A small network was shown many inputs. Here are its activations along a few directions, one row for each input.
In each table, some parts of the input vary, and every possible input appears once, in random order.
Descriptions start from the smaller parts, as in this example, which fits no table here: line(4) and (point or ring(9) or (values(3) and ring(8))).
Shared parts are said once, and a part with two or three values counts as separate values.
In the rows, 128 means zero.

Other details of the inputs vary at random and push rows far along two fixed directions, the same in every table; ignore that.

Table:
r1: [124 179 146 135  94 126 162 111 170  91 172]
r2: [154 157 153 125 110 118 165 113 166 122 166]
r3: [130 116  97 156 147 125  91 131  96 130 129]
r4: [ 92 147 138  87 118 110 164 159 146 128 135]
r5: [ 74 145 139  93 143  94 164 169 127 138 156]
r6: [160 114 106 171  88 184  67 112 119 114  83]
r7: [120 107 102 142 158 137 102 110 102 152 135]
r8: [187 141 156 150  66 165 168 133 180 129 144]
r9: [167 143 162 137  54 195 156 107 197 113 128]
r10: [182  99 115 174 126 170  88  95 117 148 104]
r11: [ 84 115 100 129 176  92  83 151  66 130 115]
r12: [127 106 113 142 146 137  75 110 104 114  98]
r13: [100 130 155  74 159  77 167 150 137 126 125]
r14: [112 137 145  84 119  93 166 159 141 127 118]
r15: [149 108 104 173 110 182  92 122 116 139 129]
r16: [160 100 126 172  98 171  87 128 112 137  91]
r17: [ 79 101  84 115 224  67  79 117  50 132 112]
r18: [103 146 140  88 146 101 176 126 145 130 155]
r19: [128 140 152  86 151  86 179 129 141 131 135]
Each input here is: point or (values(3) and ring(6)).
Which other rows does r19 become when the values(3) part takes its other values? List them by row number. -> r17, r18

Table:
r20: [ 95 144 139  80 171  81 153 120 121 126 141]
r21: [146  95 113 176 111 185  50 119 100 124  64]
r22: [107 139 122  97 154  65 155 165 114 128 155]
r23: [174 108  97 170 143 166  70  72 122 120  97]
r24: [174  98  88 221 116 193  51  76  94 140 114]
r25: [ 94 129 145  79 165  66 152 137 128 123 127]
r26: [ 67 153 108  98 159  89 155 123 126 121 176]
r27: [156 153 173 112  69 141 173 135 186 104 123]
r28: [ 80 145 121  99 148  76 156 156 113 144 160]
r29: [ 72 123 140  67 160  90 156 152 124 127 128]
r30: [175 151 171 112  90 145 191 106 180 133 154]
r31: [141 150 182 100  78 151 178 128 181 114 129]
r32: [134 152 168 107  56 170 179 145 193 109 129]
r33: [100 100  96  99 210  91 122 119  78 155 129]
r34: [104 122 143  84 157  70 162 163 118 140 126]
r35: [174  88 108 232 133 216  41  96 111 135 145]
r36: [152 146 179 115  63 159 192 149 181 135 131]
r37: [165 136 172 105 101 122 183 126 179 131 135]
r38: [168 112  98 211 116 188  42  75  97 115 107]
r39: [140 103  79 199 100 201  37  99  97 124  90]
r40: [173 171 158 134  46 154 166 130 196  91 151]
r41: [186  97 107 177 141 165  77  77 115 141 101]
r42: [161 182 162 144  62 161 173  97 187 102 171]
r43: [172 179 160 143  70 150 173 102 190  92 171]
r44: [ 76 111  71 129 198  94 107 122  75 153 158]
r45: [ 94 104 106 112 181  77 101 167  69 144 110]
r46: [181  86  86 188 113 187  52 125 100 136  75]
r47: [ 78 125 100 115 180  70  86 149  67 118 126]
r48: [125 134 125  93 187  65 166 118 133 138 148]
r49: [146  68  95 171 116 202  57 131  94 152  77]
r50: [ 97 126 134  77 168  67 154 137 133 119 126]
r51: [ 92 129 131  79 156  71 154 157 129 116 120]
r52: [162 164 172 114  90 138 170  98 184 113 146]
r53: [138 165 156 119  44 176 175 145 197 106 141]
r54: [182 100  96 220 118 187  51  81  96 134 115]
r55: [ 65 150 132  90 144  88 153 171 119 122 129]
r56: [ 81  85 114  91 192  97 119 151  81 158 109]
r57: [155 157 156 118  47 173 186 151 191 131 151]
r58: [112 105 113 113 202  79 113 116  79 150 123]
r59: [163  97  88 183 111 187  45 121 104 113  69]
r60: [150 174 146 130  36 180 168 124 204 104 161]
r61: [ 85  91 125  98 189  90 120 147  79 157 104]
r62: [153 179 157 139  62 167 179  96 189 103 174]
r63: [ 79 106 125  98 187  79 107 143  86 132 100]
r64: [162 100 111 229 126 225  30  87 109 118 133]
r65: [ 80 139 131  91 149  84 162 175 111 147 136]
r66: [ 90 147 126 102 148  67 152 158 110 140 158]
r67: [ 68 111  74 115 180  92  94 151  79 156 142]
r68: [ 67 123 104 114 177  83  95 165  76 129 103]
r69: [155 110  86 203  99 194  34  99  96 119  89]
r70: [ 89 141 128  71 174  86 158 122 125 125 149]
r71: [172 110 108 170 139 164  68  72 117 124  97]
r72: [163 170 155 146  68 157 192 105 186 124 183]
r73: [139 158 179 115  57 163 181 143 190 112 123]
r74: [171 138 162 110  79 134 188 142 188 125 128]
r75: [102 113  88 136 205  74 106 126  66 135 147]
r76: [ 91 111  98 121 182  67  92 153  61 140 134]
r77: [ 89 140 136  93 150  73 158 177 112 143 137]
r78: [161 102 102 188 107 185  44 120  99 116  70]
r79: [ 92 126 148  86 154  74 162 171 115 146 125]
r80: [167 133 160 101 108 117 187 124 181 128 134]
r81: [157 136 181 105  94 130 183 133 174 135 134]
Describe the family of inputs behind these rows. -> values(2) and (point or (line(5) and ring(6)))
The inputs of r27 and r34 match in every part but the values(2) part. If r38 is changed in the same way as r27 into r34, which row does it become? -> r54
The inputs of r64 and r35 match in every part but the values(2) part. If r53 is changed in the same way as r64 into r35, which row does it become? -> r57
A walk changes only the ring(6) part. It starts at r56 and steps to r49. List the rest of the walk in order. -> r57, r67, r44, r33
Which other rows does r31 become when the values(2) part takes its other values? List them by row number. -> r61
Which other rows does r21 become when the line(5) part takes its other values? List them by row number. -> r27, r32, r51, r73

Table:
r82: [140 168 185 173  69 157 100 121 180  47 149]
r83: [110 130 124 102 192  76 173 110 118 170 187]
r84: [194 126 122 169  91 188 156 122 161 145 181]
r85: [126 133 167  77 176  46 177 148 116 131 113]
r86: [ 59 157 142 111 146  88 166 195 105 128 177]
r87: [183 160 134 136 101 147 143  59 180  94 155]
r88: [ 80  35 108 115 228 120  59 139  54 162  44]
r89: [161 158 206 134  72 172 156 120 178 103 153]
r90: [185 173 168 187  91 123 116  99 178  54 164]
r91: [229  94 114 226 129 205  29  63  88 126  98]
r92: [ 56 136 145  63 138  77 195 207 137 158 151]
r93: [ 68 118 154  32 141  74 197 201 142 140 120]
r94: [177  70 121 201 125 245  29  80 118 151  88]
r95: [149 125 152 158  83 210 149  91 173 153 151]
r96: [116 113 126  63 154  63 181 171 130 150 121]
r97: [131 154 129 145  68 200 138  66 168 112 153]
r98: [ 64  97  75 128 212 127  32  90  58 110 100]
r99: [102 147 115 123 164  60 163 169  86 137 192]
r100: [ 92 107  26 163 202  99  52 112  51 133 141]
r101: [146 150 157 160  31 179 128 173 149 128 113]
r102: [ 46 109  47 129 166 117  47 149  60 137  76]
r103: [209  47 102 187 151 196  51  80 111 158  43]
r104: [128  75  64 152 171 112  74 152  65 180 102]
r105: [191 148 165 114  56 115 175 159 170 113 114]
r106: [140 139 154 108  88 172 137  90 180  99  76]
r107: [170 162 122 150  88 154 160  54 174 116 172]
r108: [ 94 110  30 146 180  83  51 129  52 145  90]
r109: [207 128 163 143 113 164 151  85 184 140 160]
r110: [111 152 143 111 173  53 173 120 104 144 191]
r111: [154 139 216 109  74 148 176 147 187 109  95]
r112: [ 56 145 111  44 135  80 143 164 124 109  96]
r113: [ 51 142 139  76 163  92 199 190 133 150 194]
r114: [ 71  84  92 178 206 134  35 112  22 154 106]
r115: [125 169 119 144  57 193 144 116 175 102 160]
r116: [ 96 159 140  87 136  20 190 198 117 141 165]
r117: [103 159 142  45 175  39 198 115 150 113 125]
r118: [150 146 182 106  38 148 166 182 172 105  95]
r119: [193 105  63 170  85 190  53  84 113 116  52]
The inputs of r107 and r97 match in every part but one. If r109 is changed in the same way as r107 into r97, which row does it become? -> r94
Describe the family of inputs behind these rows. -> values(2) and (point or (values(3) and ring(6)))
Which other rows does r87 become when the ring(6) part takes its other values? List them by row number. -> r100, r107, r108, r117, r119
Which other rows does r89 become when the values(3) part takes its other values? List them by row number. -> r94, r98
